These are the activations of a small network on made-up records, seen along a few directions, one row for each record.
Each row is followed by the record's values for the fields Vetu, Zap, Zeguz, Fip, Loku, Guvin.
Not every record has every field; a missing one is written missing.
The largest differences between rows may come from other fields.
In the rows, zero is written as 500.
Random noise pushes rows far along 22 fixed directions. That doesn't count. These rows show it; they differ only by the noise:
[627 611 309 550 834 519 507 324 667 581 679 486 268 251 249 351 602 456
 514 418 540 428 595 680 345 550 400 634 448 519 215 218 552 456 490 305
 394 727 785 629 246 683 508 547 518 295]
[499 475 599 756 425 406 642 521 465 558 595 553 445 539 537 605 448 274
 688 575 576 619 684 557 691 385 372 545 613 641 547 274 557 699 524 517
 755 306 387 649 360 860 535 535 254 453]
[270 645 690 519 477 604 369 638 448 570 310 567 608 854 515 448 360 627
 354 382 374 635 365 524 471 634 868 310 389 650 229 450 328 390 577 554
 361 473 299 503 434 194 648 544 753 369]
[412 529 369 508 540 395 290 285 361 306 273 440 450 208 259 356 238 641
 318 657 415 530 533 330 371 596 701 343 431 469 360 308 512 372 346 490
 182 369 416 566 560 481 574 378 704 510]
[634 351 354 627 246 403 363 624 390 694 351 552 536 641 545 414 564 465
 394 472 537 562 352 424 426 624 573 651 500 540 503 601 374 472 387 529
 472 689 480 430 591 567 749 719 513 742]
[691 267 455 399 571 646 291 570 437 435 247 416 411 466 480 472 409 467
 426 505 523 614 504 551 441 620 473 421 620 552 390 439 501 430 325 611
 434 522 303 451 311 398 636 567 626 473]
[538 139 382 567 473 651 283 461 607 510 531 462 329 474 423 815 270 560
 447 725 718 655 554 556 624 663 380 544 538 351 546 621 480 707 389 842
 235 413 586 340 906 483 656 718 503 595]
[ 91 355 411 582 335 385 400 351 507 474 331 565 540 530 322 717 307 508
 545 671 513 668 582 535 509 527 415 551 331 497 594 591 315 675 347 688
 230 381 494 430 748 406 385 558 434 486]
[753 236 323 484 477 175 297 574 408 683 227 262 553 237 339 635 285 228
 415 476 703 484 358 629 533 489 575 730 681 521 643 469 402 667 465 614
 484 577 486 386 448 416 830 520 337 740]
[435 404 348 312 673 544 234 641 513 358 702 362 575 575 472 393 574 442
 339 341 486 530 424 448 325 658 591 631 613 430 396 432 519 562 581 324
 162 652 453 531 326 376 567 439 663 387]
[410 618 604 471 759 296 369 516 466 442 353 580 375 356 378 540 320 531
 300 673 408 452 415 709 344 435 622 439 571 478 221 272 608 329 417 569
 521 429 532 463 553 291 595 663 510 620]
[280 451 229 567 468 514 569 255 712 402 598 592 398 447 341 517 668 437
 615 469 784 470 660 525 417 510 338 350 479 595 481 275 500 679 503 629
 463 709 546 369 414 568 549 432 528 344]
[544 408 630 845 375 523 694 741 451 477 715 596 113 622 658 489 635 513
 361 685 735 756 823 527 506 378 128 599 763 702 464 378 362 766 464 615
 706 514 246 587 480 742 566 803 388 525]
[476 501 454 237 659 654 537 592 586 637 463 196 769 273 433 555 498 615
 500 328 614 282 631 590 544 556 319 297 194 476 543 497 428 530 465 465
 386 630 662 522 248 189 247 403 411 371]
[596 437 634 477 543 779 523 422 350 416 458 407 386 308 611 513 465 649
 539 364 507 549 605 424 552 305 436 466 404 708 576 872 292 488 618 255
 619 483 298 739 560 435 349 262 622 433]
[222 441 468 403 544 414 224 378 388 477 499 588 583 406 374 651 418 469
 620 533 422 610 415 491 350 435 545 808 410 433 452 765 269 575 515 356
 226 521 444 607 742 261 244 469 614 509]
[834 530 460 311 567 467 392 512 418 554 152 431 601 312 360 279 444 492
 530 497 252 467 495 518 314 477 718 475 380 441 219 408 603 363 380 367
 441 447 381 631 237 450 612 445 689 494]
[535 477 481 673 458 625 727 838 541 549 460 359 336 671 618 458 515 619
 110 633 492 441 787 665 589 665 304 668 625 669 748 798 272 653 627 610
 734 584 814 392 425 348 674 564 204 524]
[372 355 517 485 354 770 390 480 467 393 642 662 597 668 546 551 458 449
 643 498 598 664 737 387 485 602 537 279 555 598 290 429 358 790 593 564
 471 544 367 551 442 506 537 500 752 428]
[741 593 351 624 647 847 553 468 550 470 780 400 520 445 451 370 721 550
 586 453 645 443 677 391 640 529 646 411 411 501 270 631 702 675 819 318
 425 633 584 654 497 699 646 287 738 388]
[585 290 308 747 397 608 408 321 651 571 875 567 329 790 513 519 570 442
 533 389 564 576 555 273 518 690 535 755 527 421 603 713 376 596 657 525
 297 600 682 567 774 875 689 533 569 450]
[293 489 452 522 671 635 679 216 586 524 373 482 464 457 472 806 482 534
 793 258 472 592 467 642 580 169 484 792 108 644 629 594 552 604 514 444
 433 392 304 723 556 495 403 227 495 162]
[346 495 521 349 251 290 552 214 480 515 289 554 798 541 324 403 341 430
 554 283 373 404 727 298 297 425 722 178 316 596 444 502 120 583 543 594
 416 609 558 553 367 406 453 302 727 512]
[482 661 560 658 573 601 577 632 465 561 537 538 427 577 605 524 630 700
 407 588 594 486 471 475 557 467 527 529 439 506 416 533 594 418 524 599
 525 529 408 523 660 405 520 602 553 522]

[253 674 398 824 541 376 439 459 438 356 610 585 409 538 429 353 742 438
 485 617 666 495 475 395 473 469 569 424 550 595 405 516 577 459 721 359
 575 549 294 487 603 552 576 376 502 516] => {Vetu: u1, Zap: missing, Zeguz: j2, Fip: b2, Loku: h1, Guvin: f3}
[178 452 386 413 600 563 434 681 404 355 436 391 673 633 581 584 588 472
 385 489 537 507 529 509 504 604 402 656 601 568 707 601 465 579 512 595
 392 622 431 398 358 159 372 371 455 394] => {Vetu: missing, Zap: missing, Zeguz: j1, Fip: b2, Loku: h2, Guvin: f5}
[358 315 531 417 469 295 422 387 741 417 716 561 321 598 513 589 398 353
 453 314 482 522 289 624 388 450 429 465 609 490 629 358 479 487 513 402
 539 431 576 383 583 655 641 577 332 518] => {Vetu: u3, Zap: missing, Zeguz: j2, Fip: b2, Loku: h2, Guvin: f3}
[748 551 684 275 849 461 403 509 564 345 662 355 405 429 584 519 488 433
 355 345 590 293 286 490 541 417 683 305 921 422 512 444 726 245 694 598
 595 542 488 389 465 353 582 367 643 533] => {Vetu: missing, Zap: missing, Zeguz: j2, Fip: b2, Loku: h2, Guvin: f3}
[481 611 636 570 464 543 617 461 377 444 623 557 537 396 735 620 370 633
 675 724 509 339 794 116 515 457 489 547 485 356 720 303 501 492 595 649
 834  90 159 767 547 433 371 270 397 434] => {Vetu: u3, Zap: missing, Zeguz: j2, Fip: b2, Loku: h1, Guvin: f3}
[569 419 393 432 761 530 388 565 522 528 551 270 665 597 480 479 500 404
 429 287 416 401 517 453 461 600 608 593 385 422 479 472 610 455 587 430
 318 526 518 632 303 479 598 367 505 380] => {Vetu: missing, Zap: missing, Zeguz: j1, Fip: b1, Loku: h1, Guvin: f5}
[535 701 421 512 421 379 497 529 589 452 482 560 369 327 459 288 598 614
 459 672 583 396 436 450 339 506 607 368 559 450 416 192 631 429 554 439
 649 403 284 420 447 421 702 436 525 478] => {Vetu: u1, Zap: missing, Zeguz: j2, Fip: b2, Loku: h2, Guvin: f3}
[664 536 313 757 486 722 425 254 484 552 361 566 630 688 369 309 555 486
 622 574 425 398 618 254 609 831 745 202 284 419 293 647 628 266 553 620
 464 546 690 482 555 731 662 410 682 520] => {Vetu: u3, Zap: missing, Zeguz: j2, Fip: b2, Loku: h2, Guvin: f3}
[429 671 466 718 443 541 631 415 266 437 151 493 607 619 545 458 477 547
 491 589 370 399 616 272 653 550 736 610 474 648 702 733 450 348 586 651
 683 407 405 610 454 399 522 175 490 450] => {Vetu: missing, Zap: e2, Zeguz: missing, Fip: missing, Loku: missing, Guvin: f5}
[ 30 575 343 476 757 669 239 512 433 240 482 434 524 395 505 596 440 525
 538 593 461 490 335 560 545 691 506 694 480 547 666 507 595 406 609 225
 495 307 346 527 428 172 389 167 330 240] => {Vetu: u3, Zap: missing, Zeguz: j2, Fip: b2, Loku: h2, Guvin: f5}
[461 307 397 395 478 820 374 386 371 293 613 519 471 396 509 593 454 439
 648 449 606 792 480 508 670 563 410 596 708 631 495 464 540 721 365 421
 246 610 465 543 424 691 356 455 717 357] => {Vetu: missing, Zap: e1, Zeguz: missing, Fip: missing, Loku: missing, Guvin: f5}
[576 424 418 535 413 486 342 438 605 496 479 652 611 700 430 404 563 306
 733 552 297 486 514 441 380 580 679 440 395 371 305 589 616 493 635 365
 597 344 456 539 500 641 699 447 527 524] => {Vetu: u3, Zap: missing, Zeguz: j2, Fip: b2, Loku: h2, Guvin: f5}
[402 805 403 330  88 585 675 583 518 627 501 627 493 292 578 346 539 839
 419 520 556 567 209 540 530 650 489 679 642 604 732 397 291 593 355 399
 412 733 788 238 523 371 391 560 598 465] => {Vetu: missing, Zap: missing, Zeguz: j2, Fip: b2, Loku: h2, Guvin: f5}
[557 438 511 465 721 607 294 426 337 501 641 392 678 358 456 609 308 410
 633 470 621 486 661 285 525 596 615 485 489 397 328 266 471 588 578 549
 362 441 316 748 377 446 432 376 664 422] => {Vetu: u3, Zap: missing, Zeguz: j2, Fip: b2, Loku: h1, Guvin: f3}
[371 446 453 575 542 539 522 285 410 268 400 415 370 430 554 481 173 803
  27 561 441 317 736 228 454 649 601 195 486 564 721 477 407 303 457 779
 443 446 700 473 725 438 666 346 579 593] => {Vetu: missing, Zap: missing, Zeguz: j1, Fip: b1, Loku: h1, Guvin: f3}
[304 469 504 512 722 653 550 617 520 384 276 449 458 624 583 630 573 567
 345 526 501 453 526 714 547 475 365 415 463 647 578 666 617 396 480 661
 621 541 483 356 476 203 505 472 400 438] => {Vetu: missing, Zap: missing, Zeguz: j1, Fip: b2, Loku: h2, Guvin: f3}
[384 433 466 321 493 431 554 757 287 322 399 434 471 332 664 464 289 647
  38 556 294 570 402 663 401 559 320 714 652 590 677 309 521 526 158 379
 472 547 749 416 418 468 527 693 323 718] => {Vetu: u3, Zap: missing, Zeguz: j2, Fip: b2, Loku: h1, Guvin: f5}
[560 369 611 138 205 544 476 715 692 489 488 520 550 730 558 475 387 385
 534 425 375 702 347 705 506 635 535 505 819 484 594 429 380 733 478 533
 461 431 531 236 251 402 591 582 533 373] => {Vetu: u3, Zap: missing, Zeguz: j2, Fip: b1, Loku: h1, Guvin: f3}
[507 580 323 318 416 558 581 428 557 213 759 531 641 319 516 376 770 515
 661 660 556 368 641 315 448 396 514 386 598 314 586 628 754 746 732 369
 500 512 521 396 622 532 418 181 660 520] => {Vetu: u1, Zap: missing, Zeguz: j1, Fip: b2, Loku: h1, Guvin: f5}
[510 623 441 630  74 435 675 532 555 629 511 437 513 510 575 385 324 569
 414 251 547 601 190 437 690 561 772 537 515 722 789 327 375 685 646 273
 546 404 547 439 489 766 935 316 423 477] => {Vetu: u3, Zap: e1, Zeguz: missing, Fip: missing, Loku: missing, Guvin: f3}
[751 515 265 384 530 521 524 290 773 453 782 578 528 580 410 375 604 468
 642 449 289 379 555 277 305 594 700 702 464 146 427 484 713 567 635 470
 268 468 786 555 580 776 670 359 710 405] => {Vetu: u1, Zap: e1, Zeguz: missing, Fip: missing, Loku: missing, Guvin: f5}
[883 401 563 516 430 528 421 564 642 698 403 452 332 521 422 480 552 468
 579 554 627 562 390 593 564 535 488 452 581 399 429 684 447 440 513 628
 505 495 421 351 580 480 607 661 537 536] => {Vetu: u3, Zap: e2, Zeguz: missing, Fip: missing, Loku: missing, Guvin: f3}
[344 644 450 518 794 108 506 636 414 397 466 255 524 616 388 284 777 362
 144 347 553 373 441 451 323 462 461 658 730 524 595 595 398 289 573 563
 303 845 457 397 261 227 345 408 484 487] => {Vetu: u3, Zap: missing, Zeguz: j1, Fip: b2, Loku: h2, Guvin: f5}
[565 476 396 421 551 295 390 557 366 485 316 211 586 205 295 370 335 408
 281 499 513 470 482 583 555 581 536 457 603 564 568 421 453 512 423 391
 317 568 638 447 280 480 519 421 408 562] => {Vetu: missing, Zap: e2, Zeguz: missing, Fip: missing, Loku: missing, Guvin: f3}
[432 489 524 565 353 420 572 499 598 284 626 630 287 785 622 256 688 461
 422 566 346 522 541 374 388 598 336 422 735 486 657 447 559 290 422 491
 641 421 451 408 401 748 457 547 394 434] => {Vetu: u3, Zap: missing, Zeguz: j2, Fip: b2, Loku: h2, Guvin: f3}
[457 236 240 640 734 507 636 404 694 414 748 508 400 556 560 719 576 398
 442 503 531 225 875 569 327 389 316 670 251 428 576 557 651 732 696 526
 790 511 739 623 644 619 809 447 182 601] => {Vetu: u3, Zap: e1, Zeguz: missing, Fip: missing, Loku: missing, Guvin: f3}
[439 495 594 439 576 341 464 745 383 485 590 442 635 453 618 530 478 451
 391 606 424 361 644 427 395 505 324 618 599 412 597 488 436 495 495 465
 652 424 518 604 409 343 329 555 270 646] => {Vetu: missing, Zap: missing, Zeguz: j2, Fip: b2, Loku: h2, Guvin: f5}
[573 432 530 648 449 364 495 458 555 671 449 555 307 510 399 514 594 484
 641 675 462 617 596 532 422 421 245 744 385 377 510 669 388 436 334 553
 416 400 387 587 639 603 265 713 374 456] => {Vetu: missing, Zap: e3, Zeguz: missing, Fip: missing, Loku: missing, Guvin: f3}
[536 500 324 568 637 430 422 292 471 579 572 439 435 199 537 515 299 457
 578 435 547 237 594 345 399 607 559 631 405 509 707  81 468 377 593 362
 786 340 424 736 305 557 673 221 261 367] => {Vetu: u1, Zap: e3, Zeguz: missing, Fip: missing, Loku: missing, Guvin: f3}
[457 837 638 580 578 396 458 652 460 471 484 315 279 404 472 334 442 804
 232 666 478 513 269 419 564 551 706 633 572 414 607 501 487 245 593 406
 328 239 231 524 617 259 467 381 500 341] => {Vetu: u3, Zap: e2, Zeguz: missing, Fip: missing, Loku: missing, Guvin: f3}
[703 567 620 236 583 509 474 720 518 569 391 560 410 414 542 403 492 544
 502 698 173 490 454 741 326 565 351 808 609 332 444 538 491 345 324 368
 642 399 619 492 318 303 302 701 368 484] => {Vetu: u3, Zap: missing, Zeguz: j2, Fip: b2, Loku: h1, Guvin: f3}
[592 441 789 455 600 527 372 305 417 381 593 791 256 441 596 594 335 475
 685 607 384 629 586 429 330 308 515 441 666 465 258 313 504 377 438 539
 669 274 185 709 609 597 400 606 713 491] => {Vetu: missing, Zap: missing, Zeguz: j1, Fip: b2, Loku: h1, Guvin: f3}

Which values does each new row have?
[243 740 357 522 623 642 565 396 543 340 693 593 594 616 406 541 419 450
 417 413 481 562 284 675 718 662 872 582 686 617 370 344 713 706 706 454
 320 691 987 341 505 594 735 368 678 416] => {Vetu: u3, Zap: missing, Zeguz: j2, Fip: b1, Loku: h1, Guvin: f5}
[309 630 542 504 626 510 620 754 347 326 333 441 522 589 557 423 638 655
 268 690 260 562 663 547 407 399 394 741 474 532 536 782 523 512 467 471
 414 465 416 560 481 238 304 454 494 454] => {Vetu: missing, Zap: missing, Zeguz: j1, Fip: b2, Loku: h2, Guvin: f5}
[378 461 477 443 515 462 508 528 437 522 611 593 723 618 467 517 681 291
 702 493 459 486 755 470 397 489 325 644 496 471 402 567 369 650 488 492
 492 675 568 623 288 480 175 555 474 472] => {Vetu: missing, Zap: e2, Zeguz: missing, Fip: missing, Loku: missing, Guvin: f5}
[541 543 528 520 590 366 607 553 463 435 475 643 423 633 537 354 744 572
 295 597 355 405 668 467 232 383 387 471 491 441 302 530 591 315 333 636
 513 688 572 511 534 517 418 753 582 669] => {Vetu: missing, Zap: e2, Zeguz: missing, Fip: missing, Loku: missing, Guvin: f3}
[381 787 730 478 327 419 652 705 397 589 562 405 849 699 680 552 556 560
 609 477 476 478 335 318 839 420 730 480 517 442 724 471 674 478 583 566
 451 277 283 556 494 473 294 360 468 415] => {Vetu: missing, Zap: e2, Zeguz: missing, Fip: missing, Loku: missing, Guvin: f5}
[947 854 540 657 596 574 850 668 375 737 611 422 493 163 454 394 760 695
 625 745 538 552 660 463 688 305 325 856 430 345 324 515 747 616 368 453
 351 538 608 751 521 785 183 655 572 511] => {Vetu: missing, Zap: e2, Zeguz: missing, Fip: missing, Loku: missing, Guvin: f5}
[599 434 792 421 285 319 445 623 509 628 518 684 332 515 499 420 479 491
 492 610 524 589 662 537 198 380 354 401 626 491 293 535  26 566 501 530
 687 521 282 503 503 292 389 803 552 639] => {Vetu: u3, Zap: e2, Zeguz: missing, Fip: missing, Loku: missing, Guvin: f3}
[406 504 422 487 499 466 335 742 558 558 343 393 605 723 424 430 727 343
 547 575 539 548 416 612 524 651 484 624 645 484 611 827 419 511 659 539
 422 567 359 269 365 155 438 412 440 350] => {Vetu: missing, Zap: missing, Zeguz: j1, Fip: b2, Loku: h2, Guvin: f3}
[505 617 575 323 406 686 527 565 585 474 438 352 567 501 455 412 439 579
 507 459 518 582 366 584 763 680 554 264 639 543 602 486 526 477 476 522
 323 465 595 308 314 430 365 396 580 275] => {Vetu: missing, Zap: e3, Zeguz: missing, Fip: missing, Loku: missing, Guvin: f3}
[399 544 474 255 395 872 487 652 449 272 460 491 561 453 692 481 362 705
 483 583 417 547 467 427 588 773 498 490 643 527 659 282 560 533 394 467
 546 320 425 465 251 312 464 341 529 299] => {Vetu: u3, Zap: e2, Zeguz: missing, Fip: missing, Loku: missing, Guvin: f5}
[727 305 414 362 299 340 564 597 560 646 311 598 625 629 764 522 627 543
 463 438 386 192 485 324 167 420 458 575 332 317 716 650 475 348 420 672
 874 532 448 412 639 330 734 590 367 842] => {Vetu: u3, Zap: missing, Zeguz: j2, Fip: b2, Loku: h2, Guvin: f5}
[611 688 574 278 336 658 580 647 522 478 447 707 509 548 553 283 553 681
 522 590 106 626 368 660 383 508 644 617 442 450 242 501 618 502 382 203
 489 442 633 526 435 546 500 647 664 483] => {Vetu: u3, Zap: e2, Zeguz: missing, Fip: missing, Loku: missing, Guvin: f5}
[529 319 508 620 518 480 369 301 460 456 529 546 527 584 499 741 372 244
 677 491 607 572 410 447 758 502 583 449 733 514 613 561 645 509 536 720
 507 440 538 425 684 741 575 458 516 586] => {Vetu: missing, Zap: missing, Zeguz: j1, Fip: b2, Loku: h2, Guvin: f5}
[784 364 543 503 439 387 369 647 440 678 434 260 424 358 447 472 610 496
 563 509 710 634 398 416 495 378 367 697 489 374 568 720 337 518 459 468
 323 473  34 555 569 395 376 557 521 516] => {Vetu: u3, Zap: missing, Zeguz: j2, Fip: b2, Loku: h2, Guvin: f3}
[410 456 308 568 569 845 379 501 539 617 497 360 421 412 550 594 255 729
 360 403 583 509 333 551 652 886 503 636 332 577 693 436 385 442 473 419
 389 495 707 460 532 400 669 445 386 339] => {Vetu: u3, Zap: missing, Zeguz: j2, Fip: b2, Loku: h1, Guvin: f5}
[472 723 466 706 520 584 542 409 468 597 436 629 483 539 407 305 547 559
 569 668 356 399 785 430 428 658 584 476 350 543 348 560 360 387 635 441
 652 489 618 636 398 479 453 411 509 372] => {Vetu: missing, Zap: e3, Zeguz: missing, Fip: missing, Loku: missing, Guvin: f5}
